Each row below holds a small network's activations on one record, seen along a few directions.
Here are examples, each followed by its value of one field, B.
Other fields move the rows too, some of them a lot.
(in the rows, 500 means zero)
Strong random noise was added to every row along 2 fixed directions; ignore it. To show where, here is one row again and again, with new noise each time:
[460 443 648 544 540 508 624 494 461 456 475 572 461 488 614 501 510 524
 494 519 534 463]
[402 444 660 558 520 442 712 575 540 498 466 530 464 497 581 521 549 507
 585 571 543 456]
[385 481 580 488 545 473 606 573 568 573 475 443 542 467 577 553 604 397
 675 633 486 440]
[363 433 697 593 496 380 816 638 590 503 456 528 439 514 558 526 560 533
 624 589 570 457]

[646 481 550 602 392 424 622 459 446 342 485 663 348 589 451 409 366 677
 328 321 579 553] -> b20
[770 541 350 522 390 264 418 525 444 562 389 460 301 583 478 400 462 593
 615 426 581 608] -> b23
[501 572 348 468 495 587 430 509 530 658 518 339 590 444 402 568 525 324
 688 671 441 459] -> b68
[736 564 240 453 376 201 400 671 633 670 356 279 443 620 486 420 537 395
 893 630 501 547] -> b42
[465 525 479 551 424 366 648 631 613 592 519 467 455 521 392 519 511 571
 568 529 573 576] -> b8
[446 600 292 388 472 437 410 636 632 691 499 276 658 452 403 578 578 286
 734 672 415 492] -> b60
[800 593 240 450 376 322 218 539 489 630 406 361 390 574 454 398 491 492
 713 470 507 620] -> b23
[879 524 289 501 353 137 403 617 487 578 263 352 267 635 542 333 438 562
 818 518 629 572] -> b31
[583 571 435 540 483 578 365 449 437 499 582 565 498 498 425 470 398 585
 381 443 508 558] -> b43
[461 468 579 673 401 266 829 624 603 509 459 552 353 628 417 441 415 654
 571 539 631 504] -> b19
[504 407 703 571 563 576 601 405 351 331 469 703 394 493 647 442 399 648
 323 399 562 454] -> b1
[308 484 508 606 412 276 866 767 748 621 469 414 475 577 330 602 537 509
 730 670 585 498] -> b19
[489 576 413 524 400 401 497 576 604 601 559 454 491 524 406 488 518 523
 593 526 514 539] -> b8
[508 589 316 427 499 625 241 414 433 502 622 509 607 452 415 511 489 480
 372 417 412 547] -> b37
[395 454 645 550 523 453 684 564 528 498 467 532 466 524 576 499 539 526
 574 552 529 438] -> b1
[603 530 398 525 545 714 361 357 379 489 588 554 531 488 473 521 396 494
 370 472 469 449] -> b68
[571 544 327 353 518 582 265 401 489 578 519 416 624 482 506 476 508 308
 568 535 387 489] -> b20
[447 520 506 531 441 477 576 555 561 487 558 509 505 486 369 556 485 594
 409 434 526 595] -> b37
[752 479 420 581 337 167 593 641 559 539 308 408 265 679 456 392 438 587
 652 498 616 584] -> b42
[847 618 166 382 492 411 106 450 468 750 348 215 509 546 527 430 501 265
 881 634 407 482] -> b15
[458 508 434 543 524 540 572 523 550 607 532 451 539 473 458 547 481 437
 624 627 484 393] -> b68
[569 604 209 340 510 594 197 453 490 669 541 343 614 476 464 541 529 275
 625 613 387 488] -> b19
[766 563 313 552 298 146 551 698 610 652 327 345 312 685 413 407 502 515
 861 547 592 545] -> b61
[521 584 268 345 543 595 291 475 517 627 529 351 673 464 464 589 527 354
 541 573 411 499] -> b60
[492 513 499 556 471 505 509 445 482 454 551 553 484 499 424 516 457 622
 307 381 521 575] -> b37
[759 501 472 563 368 218 576 581 477 516 361 494 248 607 480 395 409 719
 581 385 648 615] -> b23
[628 575 292 383 506 662 115 340 409 549 595 481 569 415 507 509 469 395
 421 497 429 551] -> b8
[455 483 610 640 440 400 783 570 575 520 522 575 415 522 414 525 447 706
 469 500 602 553] -> b43
[464 584 283 367 482 488 341 563 621 677 514 273 658 494 379 574 579 284
 693 656 423 514] -> b60
[534 459 640 700 409 363 812 585 520 444 493 680 339 565 431 444 352 724
 432 458 599 485] -> b67
[396 465 578 469 567 466 606 562 575 574 446 396 536 473 582 542 614 421
 681 660 494 435] -> b1
[486 569 378 437 520 519 443 526 562 670 534 369 590 477 416 554 514 348
 666 658 441 457] -> b67
[479 541 394 464 442 425 490 549 615 582 492 415 571 519 439 488 523 403
 664 551 454 474] -> b20
[899 529 286 473 402 179 336 567 473 633 276 322 292 621 558 342 450 510
 811 499 582 552] -> b31

Which value of B does each new row have?
[781 547 310 452 418 332 288 486 411 555 405 421 364 556 508 402 448 539
 615 455 549 609] -> b23
[476 537 452 539 412 375 597 629 603 552 507 458 507 553 393 483 472 515
 588 549 492 518] -> b60
[473 558 372 482 436 450 500 592 570 570 523 403 545 512 366 550 515 435
 554 542 484 512] -> b60
[651 559 394 468 503 580 262 346 379 502 565 552 461 476 483 447 410 528
 360 406 467 555] -> b8
[812 545 306 454 422 323 279 494 429 588 388 399 364 579 491 413 453 543
 630 446 558 607] -> b23
[411 474 590 667 377 382 753 623 552 400 576 647 393 585 346 506 423 725
 332 376 585 616] -> b37
[496 529 399 516 411 434 507 573 628 560 523 445 534 544 381 487 551 427
 582 521 460 507] -> b20
[479 515 434 509 418 405 561 597 577 546 512 434 468 540 382 547 484 470
 553 525 494 533] -> b60
[582 503 483 522 463 523 525 461 435 438 505 577 458 519 472 519 397 602
 299 407 527 540] -> b60
[506 550 313 375 524 609 305 442 511 545 530 417 651 444 466 533 528 316
 516 526 412 493] -> b20
[558 334 859 714 512 506 818 414 330 221 432 811 261 551 644 418 331 855
 168 294 675 504] -> b1
[409 491 518 424 602 543 455 503 534 592 483 415 587 441 586 544 618 340
 666 635 446 402] -> b1
[485 611 285 355 499 585 216 490 529 635 620 341 663 429 374 580 562 329
 563 509 382 556] -> b37
[455 612 308 445 435 485 326 589 615 594 622 375 600 499 304 552 573 423
 575 518 421 550] -> b37
